These are the activations of a small neural network, seen along a few directions. Each row is one input.
In each table, some parts of the input vary, and every possible input appears once, in random order.
Descriptions start from the smaller parts, as in this example, which fits no table here: one of 4 places along a line, together with either a single point or one of 11 places along a line or (one of 3 separate values, together with one of 5 places around a ring).
Shared parts are said once, and a part with two or three values counts as separate values.
(in the rows, 128 means zero)

Other details of the inputs shift rows strongly along two fixed directions, in all tables alike. That doesn't count.

A family of inputs:
row 1: [119  97  84 163  51 184  36 116 171 124 111]
row 2: [132 139 153 110 169  81 169 118  80 142 127]
row 3: [159  77  86 103 151 220 151 133 126 175 152]
row 4: [ 86 168 195 141  75  69  70 121 162  94 112]
row 5: [130 126 164 116 188  84 162 124  91 129 152]
row 6: [106 108 107 131  38 200  60 115 188 126 141]
row 7: [135 141 157 117 175  83 165 124  87 149 124]
row 8: [132 166 147 119 174  91 195 154 108 121 125]
row 9: [130 137 166 111 189  87 161 129  98 140 144]
row 10: [139 123 145 128 188  74 154 117  83 133 120]
row 11: [136 155 143 127 181  87 189 148 104 109 140]
row 12: [125 126 162 108 179  85 168 120  85 127 150]
row 13: [112 137  87 143  32 201  88 139 201 105 129]
row 14: [163 103  61 106 137 216 181 153 134 149 144]
row 15: [167 107  65 117 152 219 171 156 142 153 147]
row 16: [134 135 143 125 180  78 152 130  76 146  97]
row 17: [173  73  86 103 159 218 141 135 128 169 149]
row 18: [132 132 145 113 175  77 162 117  81 139 109]
row 19: [138 134 148 123 189  77 153 122  90 144 112]
row 20: [ 86 187 167 162  74  66  96 138 174  67 126]
row 21: [140 123 165 113 188  83 158 126  89 124 141]
row 22: [114 126  84 149  34 197  85 138 200  98 139]
row 23: [ 85 168 175 155  77  59  67 112 155 103  91]
row 24: [133 164 146 118 174  88 195 156 110 123 126]
row 25: [ 85 156 190 142  72  65  70 111 153  79 124]
row 26: [ 82 157 164 160  73  55  59 109 134  89  94]
row 27: [ 84 166 191 134  69  68  73 115 155  88 115]
row 28: [169  75  61 122 158 206 129 133 110 178 118]
row 29: [118 138  89 152  46 198  78 146 212 111 133]
row 30: [167  62  62 114 149 206 143 117 108 165 133]
row 31: [120 114  99 151  47 193  49 114 189 138 131]
row 32: [138 129 153 125 182  78 160 118  82 137 138]
row 33: [ 81 166 165 153  69  57  63 113 137  97  85]
row 34: [164  95  60 114 142 218 179 148 129 140 153]
row 35: [167  68  69 111 143 211 149 117 108 168 151]
Description of these inputs: one of 5 places around a ring, together with either one of 2 separate values or one of 5 places along a line.
Changing only the place on the ring of 5 turns row 18 into row 23. The same change can be made to row 14. Which row results?
> row 24
List by row number the other rows that have the place on the ring of 5 in common with row 25.
> row 12, row 22, row 26, row 30, row 34, row 35
Start at row 6 and move only the place on the ring of 5, one step at a time. The first step leads to row 3. Which rows follow, in order?
> row 9, row 5, row 12

A family of inputs:
row 36: [136 129 118 125 169 119 157 129 105 132 126]
row 37: [142 134 132 122 161 120 166 132 115 149 128]
row 38: [136 122 117 123 166 116 158 139 103 131 115]
row 39: [133 129 124 114 163 118 167 135 113 130 143]
row 40: [133 114  94 146  74 177 102 121 165 125 134]
row 41: [133 114 133 114 158 117 144 120  83 151 126]
row 42: [131 108 129 112 161 115 146 113  89 145 124]
row 43: [131 117  95 133  74 178 100 128 169 118 143]
row 44: [ 90 181 183 154  95  28  95 126 136  76  96]
row 45: [ 50 210 224 155  66   6  80 122 166  48 112]
row 46: [134 117  89 144  81 178  91 121 161 121 126]
row 47: [149 108 137 121 169 114 142 120 100 134 138]
row 48: [143 127 134 111 156 125 172 136 109 117 141]
row 49: [135 135 128 115 160 121 164 142 107 136 145]
row 50: [128 124 103 127  79 182  98 132 178 135 136]
row 51: [134 132 138 112 159 130 169 145 107 127 143]
row 52: [140 113 140 123 172 119 139 129  98 144 140]
row 53: [121 114  93 146  79 179 101 123 169 129 134]
row 54: [138 127 121 124 163 119 155 146  98 137 118]
row 55: [128  96 100 131  73 173  80 105 144 133 123]
row 56: [124 120  98 147  77 182  99 130 163 135 136]
row 57: [126 122 113 125  78 191 102 135 178 125 134]
row 58: [146 115 145 116 175 119 140 125 109 151 132]
row 59: [144 137 128 119 168 121 156 132 111 145 120]
row 60: [138 135 122 126 166 122 155 136  99 139 129]
row 61: [ 75 182 210 142  85  21  73 104 136 100  95]
row 62: [144 130 127 118 165 118 156 142 109 143 109]
row 63: [124  95 107 140  94 175  76 117 162 130 137]
Changing only one part turns row 57 into row 51. The same change can be made to row 37. Which row results?
> row 56
What do these inputs look like to the network?
> one of 4 places along a line, together with either one of 2 separate values or one of 5 places along a line
List by row number the other rows that have the place on the line of 4 in common with row 46.
> row 40, row 43, row 44, row 47, row 48, row 55
Change only the choice among 2 separate values in row 52. List by row number the other rows that result.
> row 41

A family of inputs:
row 64: [128 169 168 120 185  56 186 127  91 141 126]
row 65: [148 132 140 107 209  73 180 127  56 165  82]
row 66: [144 140 132 121 198  74 210 127  69 127 139]
row 67: [144  52 112 121 103 216  64 102 155 155 164]
row 68: [134 100 177  96 196  67 161  97  55 133 158]
row 69: [145 144 142 132 209  65 167 142  72 140 112]
row 70: [ 78 189 187 153  98  52  95 137 170  74 125]
row 71: [116 144 123 127  50 189 101 147 200 113 138]
row 72: [181  35  98  72 194 231 161 108  84 208 171]
row 73: [131 167 162 107 174  62 209 148  93  90 146]
row 74: [134  90  62 144  73 186  81 115 141 131  91]
row 75: [ 53 204 195 157  61  25  90 126 164  47 120]
row 76: [ 64 203 200 142  73  48  94 132 173  84 116]
row 77: [122 131 100 161  70 171  74 122 189 120 137]
row 78: [205  48  35 105 213 221 176 137  79 197 109]
row 79: [113 117  85 161  53 166  70 126 155 115 110]
row 80: [140 102  69 137  85 216  90 134 153 166 113]
row 81: [124 137 116 140  64 184  94 150 204  97 147]
Changing only one part turns row 70 into row 75. The same change can be made to row 69. Which row results?
> row 79
What do these inputs look like to the network?
> one of 3 separate values, together with either a single point or one of 5 places along a line
